A small network was shown many inputs. Here are its activations along a few directions, one row for each input.
Each table varies a few parts of the input and shows all the possible inputs, shuffled.
Descriptions start from the smaller parts, as in this example, which fits no table here: one of 3 separate values, together with either a single point or one of 11 places along a line or (one of 5 places around a ring, together with one of 6 places along a line).
Shared parts are said once, and a part with two or three values counts as separate values.
In the rows, zero is written as 128.

Other details of the inputs shift rows strongly along two fixed directions, in all tables alike. That doesn't count.
To show where, the next rows are all for the same input, with only those details redrawn:
[101 144 134 114 131 193 149 137  92 178 126 148 122 138 135 182]
[167 126 105  87 142  97 108  79 147  56 108 116 151 117 126  72]
[123 100 106 178  60 130 167  95 123  76 103 135 100 160 107 120]
[126 106 108 163  72 130 160  97 123  84 107 136 109 152 111 120]
[130 115 111 144  93 134 148  99 122  91 108 132 116 144 118 120]
[104 151 135  99 144 193 142 139  92 186 129 147 131 131 139 182]
[122 111 112 158  82 136 158  99 121  91 107 137 111 150 115 125]
[104 145 131 113 129 190 149 138  91 179 127 150 123 138 132 182]

Table:
x1: [117 108 122 212  75  90 139 129 139  99 128 120 106 153 102 134]
x2: [158 172 143  34 222 135 106 130 125 143 118 134 143  69 136 112]
x3: [101 128 132 161 115 112 134 136 132 150 147 119 103 145 120 127]
x4: [143 143 124 121 155  81  87 127 144 101 137  97 140 112 120  88]
x5: [112 100 123 202  79  88 148 119 152 110 135 124  97 160 109 124]
x6: [111 146 152 112 159 155 118 189 103 196 157 122 138 118 156 177]
x7: [159 119 139  69 176  90  81 136 166 122 147 113 160 111 150  93]
x8: [149 129 120 100 168  80  92 123 155 110 150 109 142 108 146  75]
x9: [109 130 153 122 137 155 119 189 114 191 147 131 136 131 140 183]
x10: [154 148 141  58 215 114  60 155 144 155 140 105 174  94 147 127]
x11: [168 126 106  88 144 100 106  78 147  54 110 115 150 117 127  72]
x12: [107 140 157 116 148 183 161 148  92 201 118 154 146 111 122 170]
x13: [165 111 123 102 146  58  90 113 168  74 150 107 147 106 149  65]
x14: [131 152 147 126 128 162 138 122 107 152  99 151 129 130 143 127]
x15: [126 123 114 178  73 140 172 114 152  91 114 134 109 124  98 117]
x16: [107 129 130 167 117 135 129 167 108 156 149 130 114 134 129 150]
x17: [107  99 132 175  90 118 140 145 139 155 137 135 104 149 123 155]
Describe the family of inputs behind these rows.
> either one of 5 separate values or (one of 2 separate values, together with one of 6 places around a ring)
Which of the alternatives is x11?
> one of 5 separate values
Which other rows does x16 become when the choice among 2 separate values takes its other values? List them by row number.
> x8

Table:
x18: [134 155 167  65 212 150 102 178 124 205 150 131 162  79 149 152]
x19: [ 79 103 125 156  90 174 155 159 114 190 146 147  94 164 133 178]
x20: [168 161 126  50 197 132  85 115 123 124 118 127 168  87 157  92]
x21: [112 133 133 131 118 159 155 120 118 139 117 135 122 137 111 151]
x22: [ 73 144 131 200  85 155 155 164 102 178 145 139  89 157 109 181]
x23: [100 124 149 156 117 163 138 185 105 187 136 137 124 125 124 191]
x24: [145 109 114 188  89  51 129  87 169  51 122 108  98 127 100  48]
x25: [139  79  91 175  82  51 124  69 154  25 128 101 121 155 125  69]
x26: [ 95 134 146 146 107 183 166 140  93 177 113 149 117 149 116 176]
x27: [118 101 119 150  81 129 142 137 121 146 146 133 132 157 128 154]
x28: [125 111 109 165  86 123 158  94 141  89 106 140 103 139 102 130]
x29: [142 116 112 139  96 117 149  98 136  63 114 121 119 131 113  92]
x30: [153 155 147  76 201  90 103 139 154 143 137 115 150  81 144  89]
x31: [132 176 149  42 202 186 110 150  93 190 136 134 162  97 154 147]
x32: [150 165 131  68 211 127  66 155 131 150 146 101 169  98 138 129]
x33: [192 116 115  50 185  43  56  90 162  36 124 101 160 114 144  47]
x34: [113 111 141 162  82 141 140 142 136 144 137 133 113 164 147 160]
x35: [130 130 109 137 106 137 150 111 130 100 122 138 112 123 123 129]
x36: [131 110 119 176  84 121 150  97 127  95  90 142 117 146 114 116]
Describe the family of inputs behind these rows.
> either one of 5 separate values or one of 6 places around a ring or (one of 2 separate values, together with one of 4 places along a line)
Which other rows belong to the same alternative as x25? List them by row number.
> x19, x27, x33, x34
Start at x20 and move only the place on the line of 4, one step at a time. The first step leads to x31. Which rows follow, in order?
> x29, x35
